These are the activations of a small neural network, seen along a few directions. Each row is one input.
Each table varies a few parts of the input and shows all the possible inputs, shuffled.
A made-up example of a description, with smaller parts first: one of 6 places along a line, together with either a single point or one of 11 places along a line or (one of 3 separate values, together with one of 5 places around a ring).
Shared parts are said once, and a part with two or three values counts as separate values.
(in the rows, 128 means zero)

Other details of the inputs shift rows strongly along three fixed directions, in all tables alike. That doesn't count.

Table:
r1: [128 123 158 152 138  86 132 136 104 156 141 109 132 142 146]
r2: [129 121 157 158 149 106 162 126 113 149 139 101 148 149 137]
r3: [143 141 163 147 143 111 150 141 101 160 137  99 150 145 132]
r4: [131 156  64  96 152 211  60  48  59 145 100 151 130 217 127]
r5: [131 118 163 159 152 111 148 125 117 147 130  93 149 150 137]
r6: [126 126 112 116 108 121 146 156 155  90 119 162 125  81 127]
r7: [130 123 122 112 109 137 136 151 171  92 120 148 124  76 130]
r8: [144 144 127  99 116 135 148 151 160  92 111 140 132  80  98]
r9: [133 117 158 153 140 101 123 141 113 159 138  97 140 148 155]
r10: [135 117 158 147 146 103 122 135 122 172 149  96 134 135 138]
r11: [ 69 106  90 153  84 204  97 149  90  87 154 105  82 156  73]
r12: [133 123 115 106 110 123 136 153 170  91 120 145 119  80 120]
r13: [175 158  74  60 160 125 109  36 152 176  97 214 159 112 190]
r14: [141 144 166 144 138 105 147 133 101 159 135  96 144 141 127]
r15: [129 123 160 147 137  98 136 130 114 164 147 102 129 139 150]
r16: [129 123 162 154 138  99 123 130 125 173 149 102 132 140 136]
r17: [127 130 125 119 115 127 161 130 175  83 111 148 127  89 101]
r18: [135 118 163 149 156 103 149 123 121 149 133  93 141 148 127]
r19: [127 130 119 112 102 118 137 148 174  91 119 152 118  84 118]
r20: [133 117 160 154 141 109 122 135 119 169 146  99 144 135 148]
r21: [131 124 117 109 115 118 133 155 163  88 117 153 118  80 117]
r22: [ 66 107  97 159  90 191  86 161  85  72 143 109  76 177  66]
r23: [128 119 157 150 141 106 137 138 111 167 150 103 135 146 154]
r24: [131 124 120 104 113 130 136 150 173  95 124 145 116  77 119]
r25: [129 124 162 155 144  99 160 117 115 147 138  98 142 144 132]
r26: [ 69 106  88 152  82 196  99 156  84  74 147 103  78 168  78]
r27: [187 185  92  50 164 122 112  33 149 164  75 205 162 125 163]
r28: [128 125 110 113 103 126 149 154 162  93 123 155 125  81 130]
r29: [114 142  61  99 144 194  52  43  81 150 116 160 103 215 135]
r30: [130 124 119 116 111 124 132 156 161  86 112 156 127  79 127]
Each input here is: one of 5 places around a ring, together with either one of 2 separate values or one of 4 places along a line.
Changing only the place on the ring of 5 turns r28 into r12. The same change can be made to r2. Which row results? -> r18
Which other rows does r23 become when the place on the line of 4 takes its other values? List them by row number. -> r6, r13, r28

Table:
r31: [114 130 172 177 124  97 169 132 113 125 132  91 136 154 116]
r32: [124 130 169 150 115 116 134 161 105 158 156  88 138 126 139]
r33: [116 125 159 177 133 101 177 144  91 130 136 103 148 144 120]
r34: [148 142 169 125 118  62 161 148 162 143 131 126 122  84 144]
r35: [ 97 124 104 139 104 158  96 146  63 121 143 117 107 166 105]
r36: [139 140 129 103 141 151 127 128 139  95 106 126 124 127  84]
r37: [ 95  92 100 148 125 178  99 117 103 121 152  92 104 161 110]
r38: [ 94 111 104 141 115 181 115 133  96 126 159 109 103 177 119]
r39: [122 126 177 154 125  98 118 151 118 156 149  93 126 130 110]
r40: [146 125  99 106 172 143  92  46  91 183 131 141 141 182 194]
r41: [117 138 108 119 114 154 153 104 163  71 104 168 128  98  83]
r42: [144 106 149 132 138  64 166 154 151 126 137 129 140  78 162]
r43: [125 129 168 168 121  92 117 166 119 138 139  96 127 145 133]
r44: [ 94 104 112 151 118 186  96 143  92 116 134 111 114 171 132]
r45: [140 119 168 137 127  65 148 157 172 126 112 128 138  93 161]
r46: [140 113 174 139 143  75 141 152 179 134 118 131 143  84 144]
r47: [124 139  85  97  99 142 136 144 136  90 120 174 104  84 113]
r48: [180 162 105  73 154 115  98  43 136 201 105 174 163 122 175]
r49: [141 112 161 131 131  60 158 140 171 122 132 117 129  87 160]
r50: [113 107 111 119 133 135 112 114 152 101 131 135 109 114 117]
r51: [145 139 118 103 134 166 136 128 137 107 110 116 136 120  93]
r52: [172 170 100  79 156 128 159  38 154 148  85 203 179 105 179]
r53: [115 113 161 156 124  87 144 151 129 143 154  92 112 154 132]
r54: [121 124 174 155 133  99 132 149 122 159 154  94 111 131 110]
r55: [149 151 100 104 162 145  88  45  93 211 128 140 133 179 158]
r56: [112 133 121 130 125 169 110 136  83  93 118  88 104 192  83]
r57: [ 98 122 119 157 122 168  73 139  99 116 138 115 107 172  90]
r58: [123 136  97 119 105 170 162 106 161  83 108 158 138  90  90]
r59: [121 112  93 110 108 165 118 135 173  89 106 158 125  85 120]
r60: [119 114  86 110 108 144 124 152 146  74 101 177 121  92 131]
r61: [172 148 143 128 172  97  99  81 122 215 123 133 172 151 181]
r62: [102 122 102 155 115 161  88 156  71 112 138 125 115 172 111]
r63: [129 141  96 108  99 169 116 150 156  86 117 167 131  85 127]
r64: [114 107 167 157 140  96 138 148 137 151 160  95 118 145 115]
r65: [145 158 109 101 146 120  73  52  82 187 113 146 130 193 165]
r66: [143 119 148 127 133  64 175 161 156 139 141 138 140  90 153]
r67: [141 144  94  85 123 152 147 149 134  66  95 155 129  99  98]
r68: [124 143  95  95  96 167 137 137 152  97 127 162 109  80 121]
r69: [120 106 155 156 133 112 146 147 135 164 163  85 129 139 125]
r70: [142 145 120  99 133 168 143 137 127  99 111 123 137 122 114]
Describe the family of inputs behind these rows. -> one of 5 places around a ring, together with either one of 2 separate values or one of 6 places around a ring
Changing only the place on the ring of 5 turns r61 into r63. The same change can be made to r58. Which row results? -> r52
Which other rows does r70 become when the choice among 2 separate values takes its other values? List them by row number. -> r52
